These are the activations of a small neural network, seen along a few directions. Each row is one input.
Each table varies a few parts of the input and shows all the possible inputs, shuffled.
A made-up example of a description, with smaller parts first: one of 3 separate values, together with either a single point or one of 11 places along a line or (one of 6 places along a line, together with one of 8 places around a ring).
Shared parts are said once, and a part with two or three values counts as separate values.

Other details of the inputs shift rows strongly along two fixed directions, in all tables alike. That doesn't count.

Table:
R1: 36 -66 -11 -22 -13 -20 12 5 -14 -4 15 23 -46 1 -27
R2: 45 -94 -10 -33 -15 -19 9 20 -15 -4 23 23 -58 -1 -41
R3: -20 12 14 11 -4 10 4 4 -2 -2 -5 1 9 8 -20
R4: 8 -36 19 47 -11 35 19 58 -33 -6 12 36 -32 56 -64
R5: -9 14 20 64 4 41 6 43 -28 2 -2 9 0 45 -30
R6: 8 -51 -9 -29 -13 -15 5 0 -2 -7 5 13 -26 -13 -33
R7: -10 15 -4 -24 3 -9 -3 -15 21 -9 5 3 15 -7 27
R8: -11 46 9 3 12 -2 -11 -22 6 10 -7 -35 34 -16 42
R9: 0 -3 -21 13 1 7 0 14 6 -4 -3 27 -12 10 -6
R10: -12 47 15 -5 3 -7 -2 -28 13 4 -6 -28 32 -10 36
R11: 22 -43 -16 -23 -4 -20 -3 -5 -6 4 0 -3 -25 -22 -12
R12: 7 5 2 -12 8 -8 -9 -9 1 6 3 -24 11 -15 26
R13: -7 4 7 -8 -5 -5 2 -10 2 1 -4 -6 4 -8 -5
R14: 21 -47 -1 -37 -6 -17 2 2 0 -5 17 3 -20 -10 -6
R15: -1 31 1 9 9 -3 -5 -19 -2 6 -6 -20 18 -7 32
R16: 7 -57 5 42 -16 26 24 51 -37 -10 6 51 -48 51 -85
R17: 17 -26 -5 -41 -6 -28 -1 -23 8 1 5 -9 -11 -27 8
R18: 14 -15 4 -22 -4 -14 0 -10 2 1 8 -7 -6 -10 6
R19: -25 52 35 62 5 41 10 25 -17 -1 0 4 25 52 -5
R20: 10 -23 -17 -34 -5 -18 1 -8 17 -10 9 18 -13 -9 8
R21: -11 49 -8 -9 3 -5 -3 -22 33 -2 -4 4 24 -5 45
R22: 22 26 -9 -14 4 -5 -14 -14 29 21 -6 -20 8 -32 36
R23: 24 -14 -10 -13 5 -17 -3 -13 -7 5 5 -12 -10 -13 22
R24: 12 5 -5 -6 4 -12 -5 -15 -1 8 -2 -20 4 -17 22
R25: 3 17 -16 -31 0 -20 -3 -24 30 -4 2 6 8 -16 38
R26: 14 -26 -18 -29 -2 -26 -7 -21 1 5 -5 -14 -13 -35 2
R27: -31 32 14 36 7 27 -3 14 -8 0 -12 -6 24 17 -11
R28: -26 45 8 46 7 21 2 1 -12 4 -18 -7 22 15 -3
R29: 28 -37 -4 -28 -9 -22 5 -8 -1 1 11 1 -22 -12 -2
R30: -15 4 24 35 -3 29 10 32 -15 -4 4 14 2 36 -35
R31: -28 35 0 25 11 21 -5 10 4 -6 -6 7 23 17 9
R32: 7 -33 -24 5 -2 4 2 23 -2 -7 2 35 -28 12 -25
R33: 15 -14 -12 -13 0 -18 -3 -15 -3 6 -4 -13 -10 -20 7
R34: -25 40 2 -3 9 -3 -12 -25 9 4 -15 -29 33 -23 25
R35: 7 13 4 -4 8 -5 -9 -9 -1 8 1 -24 12 -12 27
R36: -47 48 36 56 2 46 7 29 -11 -6 -8 7 30 45 -27
R37: -16 45 -2 -10 5 -3 -4 -19 28 -5 -1 0 28 -2 40
R38: -7 -26 9 42 -13 25 19 36 -28 -7 -2 37 -27 42 -67
R39: -8 29 6 -2 10 -2 -10 -15 4 6 -5 -28 25 -14 29
R40: 0 -5 5 -23 -3 -12 0 -15 7 -1 2 -10 4 -14 5
R41: 24 -21 -40 -32 -1 -27 -6 -15 21 0 0 16 -21 -25 22
R42: -26 38 13 30 9 20 -4 4 -5 4 -13 -15 26 8 1
R43: 22 -37 -18 -9 -3 -17 3 -5 -13 2 -2 5 -27 -10 -12
R44: -2 4 -20 -16 6 -9 -8 -10 14 -4 -2 4 3 -13 22
R45: -25 43 10 40 5 21 -1 2 -8 6 -17 -12 22 10 -3
R46: -8 1 -3 -25 1 -9 -2 -10 15 -12 7 5 8 -5 16
R47: 5 -13 0 -9 -9 -10 5 -9 -1 0 -1 1 -10 -7 -13
R48: 7 25 12 20 -5 25 1 20 16 13 0 9 2 12 -6
R49: -6 4 12 -14 -1 -2 -1 -6 5 -2 6 -9 11 -4 7
R50: 19 -44 -9 -18 1 -9 -3 9 -9 0 9 0 -21 -9 -9
R51: -2 4 19 4 0 9 3 10 -4 -1 9 -5 6 13 0
R52: -12 7 7 18 5 15 -3 13 -9 1 -3 -4 9 8 -9
R53: 6 -18 -14 -23 -1 -20 -6 -17 2 3 -6 -13 -6 -30 -1
R54: -20 10 -4 13 8 14 -4 13 0 -9 -2 10 10 12 -2
Description of these inputs: one of 2 separate values, together with either a single point or one of 6 places along a line or (one of 4 places along a line, together with one of 5 places along a line).
Q: The inputs of R29 and R24 match in every part but the choice among 2 separate values. If R40 is changed in the same way as R29 into R24, which row does it become?
A: R42
Q: The inputs of R8 and R18 match in every part but the choice among 2 separate values. If R28 is changed in the same way as R8 into R18, which row does it become?
A: R38
Q: Which other rows does R41 become when the place on the line of 6 takes its other values? List them by row number.
A: R9, R31, R32, R44, R54
Q: Which other rows does R36 become when the choice among 2 separate values takes its other values? List them by row number.
A: R27
Q: A walk changes only the place on the line of 5. It starts at R23 and steps to R5. List the rest of the walk in order.
A: R35, R12, R50

Table:
R55: -45 35 15 56 8 42 4 33 -15 -12 -6 20 22 46 -23
R56: -17 33 19 32 -19 27 22 11 11 -7 -3 40 0 42 -29
R57: 25 -54 -9 -20 -7 -17 9 8 -11 -9 16 18 -33 6 -14
R58: 11 20 11 42 5 41 1 43 1 6 9 23 -2 40 -2
R59: -6 36 -7 -62 -12 -39 -2 -60 51 0 -4 -14 23 -45 50
R60: 34 -41 -16 5 -5 -13 5 5 -20 8 -1 3 -37 -4 -17
R61: 9 -48 10 -20 -11 -8 5 11 -12 -5 13 0 -19 -3 -34
R62: 12 2 -30 -67 10 -52 -18 -62 25 1 -2 -34 14 -64 68
R63: -38 4 13 24 6 29 1 29 -11 -14 -3 12 14 27 -31
R64: 29 -41 -12 2 -5 -12 7 7 -18 2 3 7 -33 2 -16
R65: 18 25 -38 -64 23 -34 -33 -41 52 10 0 -32 25 -64 96
R66: -24 39 26 67 4 40 11 32 -22 -3 -5 8 16 51 -17
R67: 49 -45 -37 -4 2 -4 -3 27 6 4 14 30 -42 5 7
R68: -34 8 7 26 5 25 4 26 -9 -17 4 26 10 36 -19
R69: -27 26 -15 34 -8 19 11 12 14 -12 -13 51 -3 30 -28
R70: -19 6 0 49 6 28 -4 23 -23 8 -22 -4 1 10 -38
R71: 2 36 10 -38 5 -32 -15 -54 16 16 -7 -64 36 -54 56
R72: -64 110 26 22 24 22 -18 -27 17 1 -22 -49 85 -6 58
R73: 21 -44 16 -23 -12 -7 13 7 -9 -7 22 12 -22 11 -21
R74: 37 -56 -39 -38 -23 -35 16 -13 18 -9 6 49 -54 -9 -18
R75: -11 12 -10 56 6 23 -2 18 -26 9 -21 4 -5 13 -27
R76: 34 -79 -8 -44 -15 -30 3 -2 -11 1 13 -3 -41 -27 -33
R77: 6 -61 12 -41 -13 -13 8 12 -5 -15 25 12 -20 3 -30
R78: -31 32 52 40 -3 42 16 31 -14 -11 14 15 24 59 -21
R79: -2 13 33 39 -5 27 12 20 -21 5 3 1 2 32 -26
R80: 10 -60 9 -35 -13 -13 7 10 -8 -11 19 6 -23 -2 -33
R81: 34 5 -52 -57 18 -39 -28 -36 43 8 5 -13 3 -55 86
R82: -27 115 45 35 13 19 -6 -35 6 20 -16 -57 70 -1 62
R83: -13 28 15 53 7 51 -4 57 0 3 4 18 9 42 -13
R84: -16 13 -6 52 6 25 0 21 -23 4 -17 8 -1 18 -27
R85: 39 -40 3 0 -11 -10 7 1 -22 16 2 -4 -35 -7 -26
R86: 14 -60 -41 -48 -18 -30 7 -8 24 -12 -1 46 -45 -21 -33
R87: -13 35 -9 -41 16 -28 -21 -53 22 7 -14 -51 40 -56 59
R88: 26 -43 14 -16 -12 -7 12 6 -13 -1 16 7 -26 6 -23
R89: -38 108 38 36 14 16 -13 -30 5 22 -23 -66 72 -12 49
R90: -10 -29 -8 -51 3 -20 -7 -11 12 -15 9 -2 4 -19 8
R91: 32 -75 -39 -32 -5 -30 -2 -4 -11 -3 2 14 -47 -27 -23
R92: -33 35 31 52 3 39 13 34 -15 -13 6 18 21 60 -12
R93: 8 -46 -19 -4 0 -5 -4 8 -15 2 -9 1 -25 -16 -36
R94: 21 43 -12 -17 11 -34 -14 -56 10 23 -16 -55 21 -48 73
Q: What is each input in this table made of?
A: one of 5 places around a ring, together with either one of 2 separate values or one of 6 places along a line
Q: The inputs of R80 and R63 match in every part but the place on the ring of 5. If R77 is changed in the same way as R80 into R63, which row does it become?
A: R90
Q: The inputs of R74 and R69 match in every part but the place on the ring of 5. If R60 is changed in the same way as R74 into R69, which row does it become?
A: R84
Q: Which other rows does R65 become when the choice among 2 separate values takes its other values? List them by row number.
A: R86
Q: Which other rows agree with R79 in the place on the ring of 5? List them by row number.
A: R56, R58, R73, R78, R82, R85, R88
